A small network was shown many inputs. Here are its activations along a few directions, one row for each input.
Each table varies a few parts of the input and shows all the possible inputs, shuffled.
A made-up example of a description, with smaller parts first: one of 8 places around a ring, together with either a single point or one of 9 places around a ring or (one of 3 separate values, together with one of 4 places along a line).
Shared parts are said once, and a part with two or three values counts as separate values.
(in the rows, 128 means zero)

Other details of the inputs shift rows strongly along two fixed directions, in all tables alike. That doesn't count.

A family of inputs:
row 1: [ 85 178  92 145  92  96 150 149 106 193  78  74]
row 2: [190 147  32  66 105 138 131 154 107 141 111  85]
row 3: [197  90 106  97 128 152 112 128 149  79 144 171]
row 4: [165 124 112  96 154 158 101 139 124  78 144 137]
row 5: [119 175  81  84 120 110 127 149  96 151 107  72]
row 6: [125 102 144 160 125 139 142 128 132 129 127 149]
row 7: [169  98 124 120 127 141 118 105 153 113 142 164]
row 8: [115 116 148 159 119 126 129 108 148 143 129 151]
row 9: [ 72 132 174 163 142 118 135 128 120 139 123 120]
row 10: [123 107 149 160 125 133 139 117 139 139 126 148]
row 11: [158 122 127  93 138 129 101 108 141  91 154 142]
row 12: [161 166  61  52 126 127 124 157 102 138 120  72]
row 13: [ 79 139 176 158 133 110 133 107 131 136 131 130]
row 14: [176 100 102 125 139 157 115 148 134  75 146 164]
row 15: [172 114 134  85 140 139 104  99 152  88 168 158]
row 16: [103 131 162 139 137 119 131 112 134 133 142 130]
row 17: [110 129 164 138 141 124 135 119 134 133 139 124]
row 18: [110 125 161 137 143 130 136 123 130 131 140 124]
row 19: [ 95 114 160 183 123 128 147 134 123 143 114 143]
row 20: [114 113 147 161 118 121 125 118 145 129 121 151]
row 21: [ 87 179 102 115 123 106 144 158  88 170  96  62]
row 22: [ 93 116 159 181 118 118 137 128 128 144 114 145]
Each input here is: one of 2 separate values, together with either a single point or one of 10 places around a ring.
Changing only the choice among 2 separate values turns row 17 into row 10. The same change can be made to row 11. Which row results?
> row 20

A family of inputs:
row 23: [ 34 127 245 188 160 101 119  89 139 127 144 152]
row 24: [212 152  31  49 105 132 120 159 106 111 123  95]
row 25: [ 57 151 154 221  92 103 154 126 122 206  91 109]
row 26: [165  72 160 110 158 165 106 109 153  75 151 185]
row 27: [105 209  61  97  88  96 154 130  98 223  87  33]
row 28: [147  81 169 144 153 157 104 106 151  62 159 204]
row 29: [ 81 162 118 176  97 104 152 140 117 212  81  88]
row 30: [161  72 165 133 160 166 113 102 154  82 156 183]
row 31: [ 61 106 223 193 144 121 157  83 154 148 155 158]
row 32: [ 33 154 161 238  98  95 155 124 116 202  83 113]
row 33: [ 71 148 115 160 104  99 154 152 102 169  89  98]
row 34: [210 116  47  58 117 139 108 140 133  84 138 142]
row 35: [ 41 118 248 189 169 110 113 100 143 108 165 157]
row 36: [ 87 144 126 145 106 102 152 160  96 159  94  96]
row 37: [171  77 158 135 154 169 108  99 153  71 163 189]
row 38: [115 111 193 124 146 111 113  88 164  93 162 168]
row 39: [ 51 146 145 209 110 101 163 138 105 176  95 107]
row 40: [163 177  62  48 140 134 129 147 100 139 139  69]
row 41: [171  57 154 117 140 150 118 105 169  83 158 199]
row 42: [ 66 164 129 173 103  98 162 161  90 173  86  90]
row 43: [143 154  64  97  90 114 126 144 119 179  94  89]
row 44: [182  58 150 125 148 156 120 101 173  83 163 200]
row 45: [ 66 177 123 169 128 117 142 166  92 154 100  88]
row 46: [100 203  84  67 108  78 128 155  89 173 106  35]
row 47: [213  96  93  52 157 169  98 141 148  60 160 146]
row 48: [209 120  52  66 105 135  97 130 149 106 130 144]
row 49: [184 184  34  15 108 119 137 146  96 161 125  40]
row 50: [118  69 209 179 144 141 147 112 154 113 148 182]
row 51: [181  65 147 138 139 154 117 102 168  78 169 198]
row 52: [160 117 145  88 155 148 118  92 135 109 162 145]
row 53: [136  88 163 136 161 155 106 131 150  68 161 176]
row 54: [200 156  30  50 121 145 106 150  95 105 120  99]
row 55: [195  54 151  93 143 157 116 113 164  70 162 191]
row 56: [ 53 146 170 210 110 105 173 147 103 187  92  96]
row 57: [171 164  89  48 113 110  98 101 143 118 127 105]
row 58: [ 99 173 102 148 128 129 144 162  94 157 107  72]
row 59: [ 24 145 185 209 128 108 149 141  96 168  84 113]
row 60: [105  82 193 209 124 133 118  90 175 106 143 206]
row 61: [180 165  43  72 131 144 112 167 104 108 131  91]
row 62: [201 161  28  40 135 151 117 171 108 115 121  71]
What is each input in this table made of?
> one of 5 places along a line, together with either one of 2 separate values or one of 6 places around a ring
Changing only the place on the line of 5 turns row 25 into row 56. The same change can be made to row 32. Which row results?
> row 24
Changing only the place on the line of 5 turns row 48 into row 59. The same change can be made to row 29. Which row results?
> row 30
Which other rows does row 61 become when the place on the ring of 6 takes its other values? List them by row number.
> row 45, row 47, row 53, row 58, row 62
List by row number the other rows that have the place on the line of 5 in common with row 39.
> row 31, row 33, row 34, row 38, row 41, row 44, row 51
